Each row below holds a small network's activations on one input, seen along a few directions.
In each table, some parts of the input vary, and every possible input appears once, in random order.
A made-up example of a description, with smaller parts first: values(2) and (point or ring(11) or (ring(5) and line(6))).
Shared parts are said once, and a part with two or three values counts as separate values.
In the rows, zero is written as 128.

Other details of the inputs vary at random and push rows far along two fixed directions, the same in every table; ignore that.

A family of inputs:
r1: [120 132 108  76 111 147 172 138 128 124 166 163 118 176]
r2: [106 121 114 121 104 118 168 154 142 123 173 139 125 171]
r3: [114 160  95 186 105 114 115  91 131  68 137 136 179 102]
r4: [150 110 156 175 146 144 109  98 124 130  89 126 133  65]
r5: [108 117 114 115 108 109 164 164 142 115 166 135 131 170]
r6: [103 131 116 188  77 127 132  96 162  77 142 140 155  99]
r7: [128 104 160 114 155 125 128 146 102 143  96 125 108 148]
r8: [145  88 152  95 161 121  93 160 106 176 104 107 100 115]
r9: [158 144 147 118 149 136 112 165 172 188 104  78 106 141]
r10: [ 89 117 119 135  92 109 147 147 146  90 145 129 134 168]
r11: [155 128 141 169 145 121  68  81 116 131  84 130 125  65]
r12: [100 152  99 102 149 104 143 140 105 120 166 143 133 180]
r13: [183  93 138 133 135 151 102 105 152 137  86 139 143  43]
r14: [150 189  92 164  87 174 149  89 192 105 140 100 181 101]
r15: [121 138 110  75 105 141 171 131 124 124 156 168 110 174]
r16: [ 99 144 118 109 141 132 191 140 109 126 164 144 122 177]
r17: [143 105 138 167 118 126  77 114 133 118  86 107 143  54]
r18: [136 113 146 110 161 103  86 133  98 147  89 116 104 135]
r19: [153  99 156  81 139 141 111 139 113 154 105 141  86 140]
r20: [156  95 152 164 158 140 120 107 130 143  79 120 148  56]
r21: [147 109 166  87 182 127 140 138  96 182 100 131  76 131]
r22: [148 110 145 170 128 137  73 107 130 130 100 113 131  51]
r23: [ 93 147 116 129 101 126 128 128 114 105 156 137 122 156]
r24: [102 140 108 112 120 128 147 149 111 131 177 133 126 157]
r25: [101 110 115 123 104 111 162 158 145 112 154 131 135 171]
r26: [133 111 168 108 162 131 122 133  94 157 100 133  83 145]
r27: [115 154  95 180  87 136 134  96 139  95 158 139 170  80]
r28: [111 162  97 189 105 124 116  80 130  77 142 141 171 103]
r29: [125 131 106 165  68 146 137  96 154  67 125 148 178  99]
r30: [113 198 111 112 119 138 141 157 149 146 166  84 145 178]
r31: [106 129 117 121  98 115 166 143 140 121 166 144 118 167]
r32: [145  99 164  83 192 122 140 159 100 175 103 122  90 138]
r33: [ 94 141 124 125 123 126 169 144 108  96 151 141 136 184]
r34: [135  87 156 118 138 109 104 155 136 136 106 114 102 122]
r35: [159 155 150  99 180 148 143 148 130 197 109  68  94 166]
r36: [ 93 146  98 107 138 107 144 136 107 117 157 140 138 184]
r37: [153 105 157  83 133 138 109 129 111 151 101 147  81 138]
r38: [104 163 100 110 139 110 142 117 103 125 160 152 121 170]
r39: [114 119 108  79 104 138 167 145 128 118 150 154 134 182]
r40: [159 168 153  85 185 118  94 137 124 203 107  66 101 155]
r41: [167 120 134 162 172 123  76  85 125 153  92 127 137  37]
r42: [106 125 115 190  81 129 133 106 165  77 146 134 160 100]
r43: [149 110 139 169 125 127  75 115 134 117  95 109 143  48]
r44: [157  97 155  81 138 133 109 147 116 144  99 136  97 136]
r45: [115 145  92 177  95 132 133 114 143  86 164 129 184  82]
Each input here is: values(5) and (point or (values(2) and line(4))).
- The inputs of r45 and r32 match in every part but the values(5) part. If r8 is changed in the same way as r45 into r32, which row does it become? => r20
- Change only the values(2) part in r45. List by row number the other rows that result. => r43
- Which other rows agree with r36 in the values(5) part? List them by row number. => r3, r11, r12, r18, r28, r38, r40, r41
- Change only the line(4) part in r6. List by row number the other rows that result. => r10, r34, r42
